Each row below holds a small network's activations on one input, seen along a few directions.
Each table varies a few parts of the input and shows all the possible inputs, shuffled.
A made-up example of a description, with smaller parts first: one of 4 places along a line, together with either a single point or one of 9 places along a line or (one of 2 separate values, together with one of 8 places around a ring).
Shared parts are said once, and a part with two or three values counts as separate values.

Other details of the inputs vary at random and push rows far along two fixed directions, the same in every table; ignore that.

Table:
r1: .09,-.03,-.01,.03,-.10,.00,-.10,.17,-.36,-.02,-.26,.02,.08,-.11,.15
r2: .12,.17,-.39,-.02,.16,-.18,.46,.07,-.06,-.26,-.22,.16,-.20,-.05,.27
r3: -.03,-.07,.27,.11,.33,.27,.31,-.32,.52,-.14,.47,.18,-.14,.12,-.29
r4: .32,.05,-.74,-.15,-.08,-.56,.13,.45,-.60,-.30,-.64,.03,-.04,-.06,.63
r5: .07,-.10,.05,.00,.19,.05,.17,-.09,.20,-.09,.18,.07,-.01,.08,-.03
r6: .02,.28,-.53,-.01,-.07,-.31,.01,.16,-.23,-.11,-.10,.11,-.21,.03,.27
r7: -.07,.08,-.14,.01,-.13,-.10,-.13,.08,.03,.05,.13,.14,-.11,.04,.03
r8: -.16,-.15,.63,.12,-.09,.26,-.42,-.11,.22,.37,.17,-.11,.08,.02,-.54
r9: -.15,.11,.11,.00,.32,.14,.25,-.40,.67,-.02,.66,.09,-.29,.22,-.40
r10: .07,.04,-.16,.00,-.02,-.03,.08,.06,-.12,-.17,-.02,.11,.03,-.03,.23
r11: .03,.01,-.10,-.03,.20,-.05,.35,.01,.03,-.17,-.19,-.04,-.11,-.02,.01
r12: .16,-.42,.47,.14,-.37,.16,-.87,.17,-.54,.08,-.27,-.13,.37,-.14,-.15
r13: -.01,.10,-.20,-.05,.03,-.07,.29,.08,-.12,-.06,-.19,-.07,.02,-.09,.25
r14: -.07,.20,-.23,-.05,.48,-.01,.85,-.16,.41,-.21,.11,.11,-.29,.09,.06
r15: .06,.02,-.17,-.02,-.06,-.18,-.15,.12,.06,.08,-.01,.09,-.10,.10,.00
r16: .01,-.31,.61,.12,-.21,.29,-.57,.00,-.22,.22,-.15,-.26,.37,-.16,-.26
r17: -.01,-.26,.56,.21,-.36,.23,-.90,.05,-.08,.30,.11,-.04,.22,.02,-.43
r18: .02,.08,.01,-.02,-.14,.04,.07,-.01,-.18,-.05,-.03,-.02,.08,-.08,.16
r19: .03,.02,.01,.01,-.08,.05,.03,-.08,-.03,-.12,.14,.04,.07,.00,.13
r20: -.28,.05,.14,-.06,.29,.19,.32,-.33,.74,.15,.53,.07,-.20,.18,-.38
r21: .14,.09,-.53,-.10,.06,-.32,.27,.23,-.27,-.17,-.48,-.03,-.02,-.05,.48
r22: -.09,-.17,.68,.19,-.19,.33,-.57,-.12,.19,.31,.25,-.02,.08,.02,-.60
r23: -.01,.00,.20,.04,.39,.20,.49,-.34,.49,-.23,.29,.15,-.25,.07,-.36
r24: .21,-.02,-.38,-.06,-.01,-.30,.07,.19,-.27,-.18,-.28,.03,.02,-.03,.38
r25: .15,-.35,.43,.15,-.38,.14,-.84,.16,-.51,.11,-.22,-.11,.41,-.17,-.05
r26: -.08,-.29,.50,.11,-.31,.17,-.77,.07,-.09,.44,-.07,-.20,.29,-.01,-.38
r27: -.25,.20,.18,.01,.36,.23,.56,-.46,.91,.00,.71,.25,-.44,.19,-.47
r28: -.14,-.19,.68,.06,-.14,.42,-.29,-.23,.07,.21,.21,-.26,.33,-.07,-.31
r29: -.32,.20,.16,-.06,.44,.19,.64,-.41,.92,.08,.64,.14,-.41,.17,-.41
r30: .24,.17,-.82,-.18,-.16,-.53,.15,.46,-.66,-.21,-.55,.05,.07,-.10,.83
r31: .01,.11,-.36,-.08,.31,-.12,.55,.00,.16,-.17,-.10,.05,-.11,.06,.21
r32: .10,-.16,-.02,-.04,-.02,-.05,-.11,.13,-.21,-.05,-.35,-.15,.14,-.04,.03
r33: -.17,.15,-.13,-.05,.19,-.04,.18,-.18,.26,.07,.19,-.02,-.18,.11,-.12
r34: .07,.02,-.03,-.01,-.17,.01,-.11,.13,-.35,-.03,-.20,-.01,.13,-.15,.20
r35: -.02,.02,-.18,-.09,-.15,-.14,-.18,.12,.01,.14,.08,.05,-.04,.04,.07
r36: .01,.18,-.27,-.11,.29,-.07,.69,-.26,.43,-.25,.35,.12,-.18,.14,.17
r37: .05,.18,-.56,-.17,-.06,-.28,.31,.19,-.31,-.11,-.36,-.09,.07,-.05,.56
r38: -.02,-.07,.32,.09,-.49,.09,-.88,.18,-.56,.31,-.17,-.20,.25,-.13,-.16
r39: .07,.14,-.57,-.14,.02,-.29,.29,.25,-.31,-.14,-.41,-.04,.04,-.07,.55
r40: -.16,-.09,.48,.07,-.27,.17,-.64,-.02,-.22,.37,.02,-.26,.20,-.09,-.33
Each input here is: one of 5 places around a ring, together with either one of 3 separate values or one of 5 places along a line.
The inputs of r35 and r29 match in every part but the place on the ring of 5. If r4 is changed in the same way as r35 into r29, which row does it become?
> r11
The inputs of r27 and r20 match in every part but the place on the ring of 5. If r2 is changed in the same way as r27 into r20, which row does it become?
> r21
A walk changes only the place on the line of 5. It starts at r18 and steps to r34. List the rest of the walk in order.
> r1, r2, r23
Which other rows does r26 become when the choice among 3 separate values takes its other values? List them by row number.
> r20, r33

Table:
r41: .10,-.18,.15,.06,-.20,.02,-.45,.07,-.16,.03,.03,.03,.14,.00,-.06
r42: -.01,.04,-.04,-.07,.29,.05,.53,-.13,.20,-.16,-.01,-.04,-.06,.01,.03
r43: -.14,.15,.04,-.01,.20,.08,.30,-.21,.34,-.02,.24,.04,-.23,.07,-.21
r44: .11,.15,-.40,-.03,-.20,-.29,-.09,.24,-.33,-.07,-.17,.14,-.12,-.02,.31
r45: -.02,.10,.05,.08,.25,.06,.25,-.20,.33,-.12,.21,.13,-.27,.08,-.26
r46: -.09,-.05,.18,-.02,-.15,.08,-.23,.01,-.16,.18,-.11,-.21,.17,-.08,-.06
r47: .11,.12,-.61,-.10,.03,-.42,.08,.27,-.25,-.11,-.34,.05,-.14,.04,.33
r48: .08,-.29,.38,.06,-.16,.19,-.38,-.03,-.05,.05,.08,-.05,.30,-.04,-.10
r49: -.11,.11,.08,-.03,.17,.15,.37,-.24,.34,-.06,.31,.04,-.09,.02,-.07
r50: .03,.08,-.38,-.12,-.05,-.20,.17,.17,-.20,-.02,-.20,-.05,.08,-.04,.42
r51: .17,-.23,.21,.13,-.17,.08,-.47,.10,-.32,-.06,-.09,.04,.18,-.07,-.04
r52: -.20,.18,-.08,-.04,.17,.00,.21,-.17,.38,.11,.27,-.01,-.22,.14,-.20
r53: -.02,-.24,.46,.03,-.18,.27,-.34,-.06,-.08,.15,.10,-.16,.35,-.08,-.11
r54: .07,-.08,.10,.02,.24,.12,.35,-.20,.34,-.23,.25,.15,-.05,.06,-.04
r55: .09,.20,-.45,-.07,-.15,-.23,.17,.26,-.49,-.13,-.42,.00,.04,-.14,.53
r56: .01,-.02,.18,.02,.26,.23,.46,-.23,.29,-.19,.21,.06,.01,.01,-.03
r57: -.03,-.09,.37,.12,-.29,.19,-.51,.02,-.26,.16,.02,-.07,.20,-.11,-.13
r58: -.05,.11,.01,.03,.20,.02,.21,-.18,.34,-.07,.24,.12,-.28,.10,-.25
r59: -.17,.16,.00,-.02,.15,.05,.24,-.19,.36,.04,.25,.02,-.21,.10,-.22
r60: .16,.05,-.48,-.10,.05,-.31,.27,.23,-.24,-.21,-.41,.02,-.02,-.03,.41
r61: .05,-.15,.08,.03,-.16,-.01,-.45,.06,-.11,.09,.07,.01,.12,.04,-.06
r62: .01,-.29,.38,.04,-.06,.16,-.40,-.02,-.01,.15,-.01,-.19,.28,-.02,-.22
r63: .17,-.04,-.26,-.05,.05,-.18,.17,.18,-.26,-.20,-.38,-.01,.03,-.07,.29
r64: -.07,-.16,.43,.03,-.20,.22,-.39,-.02,-.21,.21,-.09,-.26,.27,-.13,-.18
r65: .06,-.19,.27,.01,-.20,.16,-.25,.05,-.26,.05,-.10,-.14,.32,-.13,.07
r66: -.04,.26,-.60,-.17,-.01,-.36,.24,.22,-.27,.02,-.37,-.11,-.09,-.04,.43
r67: -.15,.18,-.03,-.02,.10,.05,.24,-.20,.38,.01,.40,.12,-.21,.12,-.12
r68: .05,-.07,.13,.09,.34,.12,.25,-.21,.32,-.22,.16,.13,-.18,.07,-.27
r69: .05,.28,-.71,-.12,-.08,-.50,.06,.31,-.29,-.01,-.33,.04,-.23,.05,.38
r70: -.07,.16,-.06,-.02,.29,.08,.54,-.19,.23,-.15,.03,-.01,-.15,.00,-.02
r71: -.02,.27,-.64,-.16,-.10,-.36,.21,.24,-.29,.00,-.26,-.02,-.06,-.04,.55
r72: .17,-.27,.29,.10,-.10,.17,-.23,.03,-.21,-.10,-.10,-.01,.27,-.09,.04
r73: .01,-.11,.27,.07,-.34,.06,-.63,.05,-.15,.21,.14,-.01,.13,.00,-.17
r74: -.13,.16,.02,.00,.12,.09,.27,-.21,.35,-.04,.37,.13,-.21,.07,-.12
r75: .13,.01,-.33,-.04,-.02,-.26,-.04,.19,-.24,-.10,-.28,.04,-.06,.01,.17
r76: -.06,-.11,.41,.11,-.21,.21,-.47,.00,-.22,.19,-.08,-.17,.18,-.10,-.25
r77: -.01,-.04,.01,-.02,.22,.06,.27,-.18,.41,-.10,.31,.09,-.04,.11,-.04
r78: .05,.05,-.29,-.12,.03,-.17,.24,.15,-.24,-.07,-.35,-.11,.06,-.06,.32
r79: -.19,.13,-.02,.04,.09,-.01,.23,.03,.51,.24,.20,.26,-.31,.12,-.21
r80: .13,-.35,.49,.12,-.06,.26,-.36,.00,-.20,-.01,-.18,-.14,.32,-.12,-.18
r81: -.12,.01,.05,-.07,.31,.09,.39,-.22,.39,.00,.17,-.10,-.04,.08,-.11
r82: -.14,.13,.03,-.05,.15,.11,.35,-.24,.37,-.01,.33,.04,-.10,.06,-.06
r83: -.08,.16,-.39,-.03,-.12,-.32,.02,.43,-.12,.25,-.46,.10,-.22,-.02,.14
r84: -.07,.13,-.05,.00,.16,-.04,.19,-.15,.36,-.01,.25,.10,-.27,.14,-.22
r85: .13,.01,-.19,-.05,.04,-.09,.24,.16,-.36,-.16,-.46,-.10,.11,-.12,.32
r86: .10,-.20,.18,.07,-.08,.04,-.38,.08,-.21,.00,-.14,-.04,.10,-.05,-.14
r87: -.13,-.05,.25,.04,-.32,.11,-.58,.01,-.10,.34,.18,-.12,.17,.00,-.16
r88: -.01,.08,.11,.09,.16,.10,.17,-.21,.33,-.13,.37,.22,-.22,.09,-.21
r89: -.03,-.09,.24,.06,-.33,.04,-.69,.05,-.12,.29,.18,-.05,.13,.03,-.18
r90: .13,-.18,.14,.07,-.16,.03,-.38,.08,-.20,-.04,-.01,.05,.11,-.04,-.04
Describe the family of inputs behind these rows.
> one of 2 separate values, together with either a single point or (one of 4 places along a line, together with one of 6 places around a ring)
The inputs of r83 and r79 match in every part but the choice among 2 separate values. If r84 is changed in the same way as r83 into r79, which row does it become?
> r73
The inputs of r47 and r61 match in every part but the choice among 2 separate values. If r42 is changed in the same way as r47 into r61, which row does it become?
> r65
Which other rows does r90 become when the place on the ring of 6 takes its other values? List them by row number.
> r44, r49, r54, r65, r74
Which other rows does r53 become when the choice among 2 separate values takes its other values? List them by row number.
> r78

Table:
r91: .12,-.48,.61,.15,-.06,.27,-.56,-.03,-.15,.01,.06,-.13,.37,-.05,-.27
r92: .26,.05,-.66,-.07,.16,-.31,.39,.22,-.29,-.39,-.31,.17,-.05,-.04,.64
r93: -.06,.23,-.12,.07,.10,-.12,.10,-.11,.39,.05,.36,.29,-.42,.24,-.23
r94: -.10,-.23,.37,.05,-.39,.09,-.84,.05,-.04,.36,.19,-.09,.11,.03,-.40
r95: .24,.09,-.61,-.07,.01,-.34,.42,.21,-.23,-.41,-.31,.21,.00,-.04,.66
r96: -.18,.13,.29,-.03,.21,.33,.41,-.52,.40,-.12,.55,-.11,.00,.04,-.18
r97: .27,-.31,.04,.01,-.27,-.05,-.53,.37,-.75,-.05,-.64,-.12,.36,-.16,.18
r98: .16,-.05,.11,.00,.21,.13,.47,-.18,.29,-.29,.28,.16,-.05,.05,.04
r99: -.29,.20,.10,-.01,.25,.24,.65,-.19,.29,.09,-.01,-.13,-.07,-.06,-.06
r100: .28,-.27,.13,.07,-.26,-.07,-.48,.32,-.75,-.11,-.70,-.16,.27,-.28,.14
r101: -.36,.29,-.10,-.15,.09,-.02,.27,-.15,.46,.33,.38,.02,-.27,.07,-.15
r102: -.26,-.04,.47,.09,-.41,.19,-.79,.06,-.01,.53,.16,-.17,.15,.00,-.41
r103: .02,.06,.06,.18,.22,.05,-.10,-.24,.58,-.11,.63,.40,-.42,.24,-.50
r104: -.11,.31,-.69,-.28,.14,-.40,.60,.21,-.19,.10,-.62,-.36,.02,-.04,.54
Describe the family of inputs behind these rows.
> either one of 3 separate values or one of 5 places along a line or one of 6 places along a line
A walk changes only the place on the line of 6. It starts at r100 and steps to r97. List the rest of the walk in order.
> r91, r92, r95, r98
